A small network was shown many inputs. Here are its activations along a few directions, one row for each input.
Each table varies a few parts of the input and shows all the possible inputs, shuffled.
Descriptions start from the smaller parts, as in this example, which fits no table here: one of 5 places around a ring, together with either a single point or one of 11 places around a ring or (one of 3 separate values, together with one of 4 places along a line).
Shared parts are said once, and a part with two or three values counts as separate values.

Other details of the inputs vary at random and push rows far along three fixed directions, the same in every table; ignore that.

A family of inputs:
r1: [-59  -2  -1  32   6   7 -26   4 -43 -19   4 -31]
r2: [25  5 22 -8 -8 -1  6 27 33  7 23 21]
r3: [  2 -11  42  -4 -15   0  -9  18  39  -1  25  11]
r4: [-15 -13  33 -50 -19  10  -4 -27  39  27  15  17]
r5: [ 23  10 -28 -68  24  28  51 -46 -19  35 -43  11]
r6: [ 39   4  25  38  -8 -15  -5  57  33 -16  36  32]
r7: [-13   0   3 -28   2   3  10 -10  -2  17   0  -6]
r8: [-14  -4  28 -12 -14   9 -10  -4  27   3  22   4]
r9: [ 50  13 -32 -48  -2  -2  27 -19  34  38 -18  15]
r10: [ 13  10 -51 -52  16  10  33 -47   0  42 -28 -20]
r11: [-55 -12   6  34  -4   0 -34 -12 -43 -22  -4 -32]
r12: [ 78  21 -53  74   6 -46   6  52  -6 -38 -25  -1]
r13: [-10 -12  48 -20  -2  19   8  -7   1  -8   8  35]
r14: [ 73  20 -57  75   4 -52  -2  49 -11 -45 -21   5]
r15: [ -9  10 -65 -30  18  -3  22 -47 -35  20 -46 -39]
r16: [  4  -5  38  -4 -16   4 -11  21  44  -3  34  18]
r17: [ 56  17 -64 -21  11 -12  29 -17   8  30 -31   4]
r18: [  2  -1  -1  71  -7 -20 -32  32 -13 -41  18   2]
r19: [ -1  11 -66  26  23  -9   5  -6 -46  -5 -28 -35]
r20: [-24  -7  30 -43  -1  23   4 -17  29  30  24   2]
r21: [ -9 -11  46 -14   2  28   8  -7   1  -1  16  37]
r22: [ 66   9 -21  -4  -6 -20  16  13  33  13 -16  20]
r23: [-65  -7  -4 -18  -1  19 -19 -45 -34   8  -7 -34]
r24: [  6  -7  48  -2 -12   0  -7  26  42   0  28  15]
r25: [ 14 -13  64  -2  -7  15   5  16  18 -13  15  46]
r26: [-57  -9  10  30   3   4 -23   4 -51 -15  -2 -32]
r27: [-57  -6   2  23   6   0 -22  -1 -38 -18   2 -28]
r28: [-65 -10  -3  26   2   0 -28  -8 -44 -23   0 -34]
Description of these inputs: one of 4 separate values, together with either a single point or one of 6 places along a line.
Question: Changing only the choice among 4 separate values turns r4 into r17. The same change can be made to r27. Which row results?
Answer: r20
Question: A walk changes only the place on the line of 6. It starts at r9 and steps to r23. List the rest of the walk in order.
Answer: r8, r16, r1, r2
Question: List by row number the other rows that have the choice among 4 separate values in common with r11.
Answer: r3, r12, r22, r24, r25, r26

A family of inputs:
r29: [ -6   7 -19  41   6 -22 -13  28 -11 -26 -13 -29]
r30: [  8   5  17 -55 -11  24  13 -12  55  36  21  -4]
r31: [-33   9 -31  -7   8  -4   0 -14 -24  -2 -17 -49]
r32: [ 66  15  -7  12   6 -14  26  30  -3  -7 -15   3]
r33: [  2 -12  33 -59  14  33  34 -16  33  34   5  31]
r34: [-31 -28  47   8 -14 -11 -24  11  24 -12  23   7]
r35: [  5  18 -37 -44   5 -13  17 -16   6  30 -16 -14]
r36: [ 50  15 -35   5   6 -14   7  10  14  14   6  16]
r37: [ 35  15 -33 -34   9   7  29 -28   0  -4 -34   2]
r38: [ 51  18 -24  14  22 -11  31  29  -3  -8   1  36]
r39: [-36 -23  77  30 -16   9 -30  29 -14 -17  19   9]
r40: [-14 -11  -6  71  -6 -13 -32   7 -32 -29 -12  -9]
r41: [-18   8  -8  54  -5 -13 -28  13 -46 -55  -6  13]
r42: [ 57  11 -26   9  -8 -17  15  -7  17   4  -5  10]
r43: [-63 -24  42 -37   0  39 -19 -43  12  28  23 -19]
r44: [-37 -12 -15  -1   5  14  -7 -52 -32  12 -27 -35]
r45: [ -6   5 -21  30   5  -3 -14   0 -20 -11  13 -16]
r46: [-12  -3 -16  21   1 -26  -7   2 -17 -23   5 -20]
r47: [ 31  -4  31 -24 -10  11   3   4  63  17  39  21]
r48: [-26  -5 -13  52  -1 -36 -28  19 -35 -37   9 -11]
r49: [  6 -13  22 -62  -7  -1  19 -25  52  24  16   0]
r50: [ 45  15  -2  26   0 -22   8  36 -20  -8  -6  18]
r51: [-55   1 -27 -19   2  -1  -9 -19 -33  15 -21 -33]
r52: [ 10   3 -19 -39  36  24  45 -24  -7  22 -25  -2]
r53: [-50 -29  49  24 -23 -15 -39  20   7 -23  37  13]
r54: [-46  -3  47  26 -24  12 -39  23  14 -18  52  -6]
r55: [ 26  25 -50 -26   6  -1  17  -6   5  32 -12  -8]
r56: [-66 -24  34 -41 -10  34 -23 -38   3  35  27   0]
r57: [-53   8 -24 -21   4   0  -4 -27 -30   7  -9 -48]
r58: [ 10  -3  39   6 -19   8 -17  35  55   7  29  19]
r59: [ -5  -9 -16  40   9 -28 -10  14 -15 -29 -11 -22]
r60: [-25  -6 -32   7  17  11 -10 -24 -32  14 -20 -27]
r61: [ 13  -2  49  -1   0  12  14  25  33 -13  45  41]
r62: [ 19  -7  52   2 -15   8  -9  14  43 -29  13  38]
r63: [ 39  -2  32  -8 -26  -8  -3   0  53  15  29  43]
r64: [ 38  10 -18  26  -7 -15  -1  24  -6 -32 -20  38]
r65: [-38  -7  -2 -18   5  14   3 -21 -62  20 -30 -17]
r66: [  0  -9  27 -63   8  30  33 -14  27  37  12  42]
r67: [-40 -11 -22  -5  -5  10 -10 -47 -40  19 -23 -16]
r68: [ 34  14 -22  37   4  -8  -3  37  15 -10  -4 -10]
r69: [-16   2 -15  24   2 -17 -14  19 -10 -11 -15 -22]
r70: [ 58   8   1   0  10  -7  26  22   2   6 -25   4]
r71: [-34 -20  55  37 -26   6 -37  -2  10 -25  37   1]
r72: [-44  -2 -13 -13  31  29  20 -30 -48  -3 -10 -24]
r73: [  8  13 -41 -36   2  11  14 -12   4  41 -18  -9]
r74: [ 38  17 -20 -33  10   0  37 -11 -18  24 -26  -9]
r75: [ 64  23 -26  12  -1 -17  17  14   9 -31 -15  27]
r76: [ 40   6 -11  30   0 -11  -1  22   1 -34 -26  27]
Question: Describe the family of inputs behind these rows.
Answer: one of 6 places around a ring, together with either one of 3 separate values or one of 5 places around a ring
Question: Changing only the place on the ring of 6 turns r43 into r36. The same change can be made to r68. Which row results?
Answer: r55
Question: A walk changes only the place on the ring of 6. It starts at r40 and steps to r67. List the rest of the walk in order.
Answer: r63, r42, r71, r44
Question: Change only the place on the ring of 6 in r38. List by row number the other rows that result.
Answer: r33, r52, r61, r66, r72
Question: Change only the place on the ring of 5 in r54. List by row number the other rows that result.
Answer: r42, r45, r46, r57
Question: Change only the choice among 3 separate values in r72. List by row number the other rows that result.
Answer: r32, r37
Question: A walk changes only the place on the ring of 5. It starts at r58 and steps to r69. List the rest of the walk in order.
Answer: r34, r40, r60

A family of inputs:
r77: [ -7  -7 -17 -63   3  21  22 -77 -19  28 -45   3]
r78: [24  3 11  1 -4 -9  7 23 17 -2  3 15]
r79: [ 42   9 -26  -3  11 -16  21  12  13   2 -16  -4]
r80: [ 25   0  12   2   0 -11  10  21  18  -9   6  12]
r81: [-27   2 -10   8   0   3 -17  -8  -7  -7  13 -17]
r82: [ 49   5 -35   4 -14 -26   1 -17  16  -6 -27  12]
r83: [ 40  10 -21 -17   9 -11  28   7   9   8 -20   3]
r84: [ 23   3   8   3  -5 -10   2  23  25   0   4   7]
r85: [-45 -12  40   0 -10   7 -20   2   4  -5  18  -9]
r86: [-23 -14   8 -19 -13   6 -10 -46 -13  -1 -16   9]
r87: [  8  -7  55 -14 -10  10   3  18  31   0  21  27]
r88: [-26  -4   2   5  -4  -6 -12  -3  -7  -5   0 -26]
r89: [-17  -2   8  39   5   1 -12  18 -38 -25  -4  -5]
r90: [ -4   3 -21  -1  21   3  18 -10 -38  -6 -28 -19]
r91: [  5  -8  47 -19 -15   6  -2  13  38   9  25  26]
r92: [ -9   4 -36 -11   5  -1   0 -22 -18  19 -19 -30]
r93: [-18  -3  10  39   8  -3  -8  21 -36 -33  -6  -9]
r94: [-18   4  -3  50  11   4 -15  20 -39 -39   8   1]
r95: [ 43  13 -33   9   0 -22   8  16  12   5 -14  -7]
r96: [-22  -3  -1  25   3   0 -15   6 -28 -11   5  -4]
r97: [10 -7 48 -6 -8 12 -2 16 28  3 29 34]
r98: [-25  -6  -1  11   0   4 -15  -2 -15   1   1 -13]
r99: [ -8   2 -30 -18  12   7  11 -22 -29  18 -23 -16]
r100: [-27  -2   2  -1  -6  -2 -13  -6  -6   3   0 -25]
r101: [-49 -12  32 -30 -14  19 -18 -28  19  22  31  -7]
r102: [ 23   5   5   0 -10 -16   0  18  30   0   7   0]
r103: [-47 -14  35 -30 -15  18 -20 -26  17  24  27  -9]
r104: [-12  -8 -26 -67  -3  14  14 -81  -4  36 -41  -8]
r105: [-18   0   9  42   7  -4 -10  23 -38 -33  -5  -8]
r106: [24  3 12 -1 -3 -9  9 22 18 -4  3 14]
r107: [  0  -7  39 -33 -12  14   0  -4  52  24  35  25]
r108: [ 41  11 -32  -5   8  -9  15   6  12  16 -10   5]
r109: [30  1 13  7  0  2  7 21  9 -2  5 23]
r110: [ 40  16 -38   5  12  -9  14  12  12  -2  -4   6]
r111: [-47 -17  41 -31 -12  12 -14 -21  20  11  22 -18]
r112: [-24   0  -7  35   3   3 -13   9 -28 -19  10  -1]
r113: [22  6 -6  8 -9 -6 -2 12 30  3 19 10]
r114: [22  5 -3  9 -3 -1  3 16 25  2 17 17]
r115: [-10   4 -30 -16  11   3   8 -19 -21  18 -25 -26]
r116: [-19   1  -2  47   7   7 -11  15 -37 -27   7   2]
r117: [-19   1   0  46   9   3 -13  15 -38 -26   6   1]
r118: [ 40  16 -33 -11  13  -3  22   4   9   4  -6  13]
r119: [-10   7 -35  -4  15   5  10 -19 -31  10 -15 -12]
r120: [ 23   1   9   3  -2 -11   5  22  26  -4   4   5]
Question: Describe the family of inputs behind these rows.
Answer: one of 4 places along a line, together with either a single point or one of 10 places along a line
Question: Changing only the place on the line of 4 turns r94 into r118. The same change can be made to r116. Which row results?
Answer: r112
Question: Changing only the place on the line of 4 turns r85 into r105. The same change can be made to r108. Which row results?
Answer: r97
Question: Change only the place on the line of 10 in r95. List by row number the other rows that result.
Answer: r81, r88, r92, r100, r101, r102, r103, r111, r113
